Each row below holds a small network's activations on one input, seen along a few directions.
Each table varies a few parts of the input and shows all the possible inputs, shuffled.
Descriptions start from the smaller parts, as in this example, which fits no table here: one of 8 places around a ring, together with either a single point or (one of 2 separate values, together with one of 4 places along a line) or one of 9 places along a line.
Shared parts are said once, and a part with two or three values counts as separate values.
(in the rows, 128 means zero)

A family of inputs:
R1: [118 120  95 123 142  96  94 130 105 130 121]
R2: [120 175  78 138 146 146 116 111 111 111 147]
R3: [130 172  73 115 143 141  98 126 123 122 141]
R4: [199  77 232 153 105 159 132 129 121 192 178]
R5: [145 160  71  96 151 147 132 115 131 123 129]
R6: [103 128 137  99 124 127 161 148 183 128  76]
R7: [108 123 101 147 145 101 114 116  93 118 127]
R8: [105 137 155 150 114  90 129 129 112  77 135]
R9: [115 107 105 158 143 111 116 123  92  83 142]
R10: [189  52 178 142 133 187 115 122  85 205 199]
R11: [123 135 143  97 122  79 143 126 132 125 105]
R12: [124 114  96 101 151 103 125 123 103 134 104]
R13: [137 167  79  81 173 151 140 137 130 132 120]
R14: [ 86 136 139 156  96 124 136 119 166 106 101]
R15: [101 128 134 111 103 126 148 129 176 122  79]
R16: [107 145 148 143 115  78 132 117 123 108 126]
R17: [136 105  96  93 171 102 143 137 120 136 106]
R18: [126 133 140 124 112  70 116 128 145 116 125]
R19: [169  84 228 169  83 212 131 139 155 194 132]
R20: [128 159  81 149 143 154 119 120 110  77 162]
R21: [ 85 128 146 163  95 136 133 130 156  75 109]
R22: [208 111 135 147 123 231 132 135  93 206 215]
R23: [125 134 146  86 143  80 156 145 139 130 101]
R24: [ 86 140 135 129  96 121 112 139 168 122  91]
The inputs of R9 and R20 match in every part but one. If R12 is changed in the same way as R9 into R20, which row does it become?
Answer: R5
Describe the family of inputs behind these rows.
Answer: one of 4 places along a line, together with either a single point or one of 5 places along a line
Change only the place on the line of 5 in R21. List by row number the other rows that result.
Answer: R6, R14, R15, R24
Which other rows agree with R11 in the place on the line of 4? List them by row number.
Answer: R4, R8, R16, R18, R23

A family of inputs:
R25: [ 59 151 106  97 124  81 158 137 188  85  38]
R26: [142 110 104 169 142 200 106 127  96 118 170]
R27: [ 75 159  61  90 137  88 135 123 176  89  52]
R28: [103 149  19  69 193  47 133 120 102  85  97]
R29: [128  51 210 176  88 118 108 129 116 158 135]
R30: [173 105 204 118 106 192 163 146 157 199 137]
R31: [116  82 181 189  82 174 124 126 137 146 136]
R32: [ 89 167 169 158  90 112 142 128 151  76 119]
R33: [135  91 142 179 107 182 108 116 121 136 148]
R34: [162  83  99 158 167 140 104 113  48 133 189]
R35: [102 137 197 146  95  54 127 132 131  88 116]
R36: [130 169  76 135 153  76 107 109  72  90 176]
R37: [ 80 178  19  82 159 106 125 131 155  85  76]
R38: [113 194  88 143 137 139 117 125 114  63 157]
R39: [180  74 229 109 102 137 138 144 143 225 138]
R40: [189 116 160 111 120 198 139 132 146 204 148]
R41: [105 177 124 152 104 119 118 114 140  80 133]
R42: [211 109 115  92 170 157 126 124  79 216 188]
R43: [196 135 123 102 153 216 137 144 120 186 169]
R44: [ 71 121 134  85 130  23 143 141 169  96  36]
The inputs of R38 and R37 match in every part but one. If R35 is changed in the same way as R38 into R37, which row does it become?
Answer: R44
Describe the family of inputs behind these rows.
Answer: one of 4 places along a line, together with one of 5 places along a line
Change only the place on the line of 5 in R26. List by row number the other rows that result.
Answer: R29, R31, R33, R34

A family of inputs:
R45: [ 95 161  79 131 139 102 121 117 126  71 116]
R46: [106 146  75 101 154  77 130 124 122 101 105]
R47: [100 168  71 112 144 113 122 121 143  86 102]
R48: [ 95 147  80 124 144  80 118 123 113  81 118]
R49: [175 108 140 116 138 179 135 136 117 182 159]
R50: [162 100 149 152 128 158 116 128  90 162 179]
R51: [169 122 139 139 126 192 120 127 122 165 163]
R52: [105 157  71  92 156  99 137 131 138 102  96]
R53: [ 61 135 188 127  80  59 148 139 193  87  48]
R54: [177  98 147 125 140 154 126 126  99 179 168]
R55: [129  77 251 157  65 143 144 141 168 169 107]
R56: [162 117 147 159 122 179 119 123 105 150 175]
Describe the family of inputs behind these rows.
Answer: one of 2 separate values, together with either a single point or one of 5 places around a ring
The inputs of R45 and R56 match in every part but the choice among 2 separate values. If R53 is changed in the same way as R45 into R56, which row does it become?
Answer: R55
Change only the choice among 2 separate values in R48. List by row number the other rows that result.
Answer: R50

A family of inputs:
R57: [107 111 149 132 118  87 132 127 133 115 106]
R58: [139 134  92  99 155 111 127 127 115 135 129]
R59: [101 142 136 138 107 133 128 133 157 106 104]
R60: [124 143 104 143 137 122 115 120 104 103 150]
R61: [133 150  87 106 152 142 133 131 127 122 129]
R62: [130 122 102 126 150 104 120 121  98 116 139]
R63: [121 152  83 133 137 149 117 123 124 111 137]
R64: [225  61 230 164 107 240 125 136 100 240 212]
R65: [116 124 141 106 123  93 139 133 149 134  94]
R66: [109 138 132 114 118 123 146 131 163 123  92]
R67: [102 132 152 149 104 105 127 125 138 102 116]
Describe the family of inputs behind these rows.
Answer: either a single point or (one of 2 separate values, together with one of 5 places around a ring)
